A small network was shown many inputs. Here are its activations along a few directions, one row for each input.
Each table varies a few parts of the input and shows all the possible inputs, shuffled.
Descriptions start from the smaller parts, as in this example, which fits no table here: one of 5 places around a ring, together with either a single point or one of 11 places along a line or (one of 3 separate values, together with one of 6 places along a line).
Shared parts are said once, and a part with two or three values counts as separate values.
(in the rows, 128 means zero)

Other details of the inputs shift rows strongly along two fixed directions, in all tables alike. That doesn't count.

A family of inputs:
row 1: [101  94  79  84 174 131 128  76 120 135 140 112 122 100  64 161 104]
row 2: [131 148 144 158  93 103 119 197 144 172  70 143  96 150 131 155 176]
row 3: [150 123 158 139 141 175 130  94 112  57 181 132 175 124 189  71  93]
row 4: [136 192 160 168  76  99 154 251 162 169  61 131  83 145 178 111 187]
row 5: [120 110 114 114 144 128 116 108 123 139 129 123 120 112  92 150 115]
row 6: [127 157 135 153  91  90 126 194 143 174  74 142  97 159 134 148 187]
row 7: [ 80 117  49  71 169 168 142  87 124 102 150  91  94 102  64 166 127]
row 8: [131 156 146 148  92  99 117 196 144 173  76 146 103 153 130 150 179]
row 9: [109 100  93  90 162 131 117  85 118 132 141 112 116  98  62 160 106]
row 10: [145 111 156 139 136 169 129  86 121  59 187 140 161 124 181  83  90]
row 11: [180 128 193 160 105 126 117 101 106  97 172 143 206 142 200  50  87]
row 12: [122 144 122 138 103 149 145 146 139 106 139 118 119 142 144 130 154]
row 13: [177 116 191 167 118 132 120 116 114 105 156 147 198 141 201  70  91]
row 14: [115 128 128 135 114 151 141 123 140  98 149 129 113 136 142 128 137]
row 15: [125 156 130 156  88  93 125 193 143 176  65 141  90 159 135 155 185]
row 16: [123 110 116 107 153 127 126  96 118 130 141 126 145 119 106 135 107]
row 17: [178 116 189 167 116 132 120 116 112 101 152 147 197 141 200  71  89]
row 18: [119 124 118 112 137 120 118 126 125 145 122 126 116 121  90 152 130]
row 19: [112 121 103 104 143 118 126 116 129 149 116 128 123 125  95 152 130]
row 20: [134 123 130 121 134 120 124  99 113 125 148 126 148 127 121 115 111]
row 21: [111 120  98 115 138 116 125 112 125 149 117 121 108 124  92 152 132]
row 22: [ 92 119  68  68 187 139 152  98 140 123 130  89  86  72  67 151  98]
Each input here is: either one of 2 separate values or one of 5 places around a ring or (one of 3 separate values, together with one of 5 places along a line).
What sort of input is row 13?
> one of 3 separate values, together with one of 5 places along a line
A walk changes only the place on the ring of 5. It starts at row 10 and steps to row 3. List the rest of the walk in order.
> row 7, row 12, row 14

A family of inputs:
row 23: [155 177 160 158  74  75 131 227 142 185  63 136 123 148 152 119 179]
row 24: [149  77 148 104 212 192 109  82 112  70 175 120 180  71 125 117  48]
row 25: [123 135 153 173  91  90 112 177 147 170  79 170  93 171 131 174 188]
row 26: [112 123 120 115 122 180 137 110 121  78 190 117 121 111 130 110 118]
row 27: [111 145 112 118 120 162 121 117 124  76 158 107  85 116 114 128 147]
row 28: [124 150 157 167  85  68 132 214 156 193  63 144  67 142 119 159 178]
row 29: [178  98 191 170 108 143 100  84 101  98 156 166 202 146 195  77  83]
row 30: [110 143 112 130 104  93 128 182 148 198  49 123  64 123  83 167 158]
row 31: [101 114  84  83 160 132 114  80  97 139 142 118 148 139  71 157 126]
row 32: [135 122 124 118 134 101 121 115 131 153 137 110 124 103 101 126 103]
row 33: [ 88 162  96  92 154 114 152 164 168 148  75 146  73 130 124 142 166]
row 34: [173 133 185 165  90 112 106 147 110 117 135 160 207 174 198  88 137]
row 35: [159 150 179 169  80 167 153 145 144  72 166 128 171 156 207  83 121]
row 36: [168 137 164 164 133 142 150 114 117  72 159 141 175 132 237  48  77]
row 37: [105 128  71  69 174 123 136  80 105 160 140  83 124  85  41 147 104]
row 38: [ 87 103  57 100 162 155 165  89 137 106 140  86 101 107 102 149 129]
row 39: [ 98  81  63  80 173 128 108  50 116 140 148 120 116 122  45 184 114]
What is each input in this table made of?
> either a single point or one of 6 places along a line or (one of 2 separate values, together with one of 5 places along a line)
Change only the choice among 2 separate values in row 37. List by row number the other rows that result.
> row 31
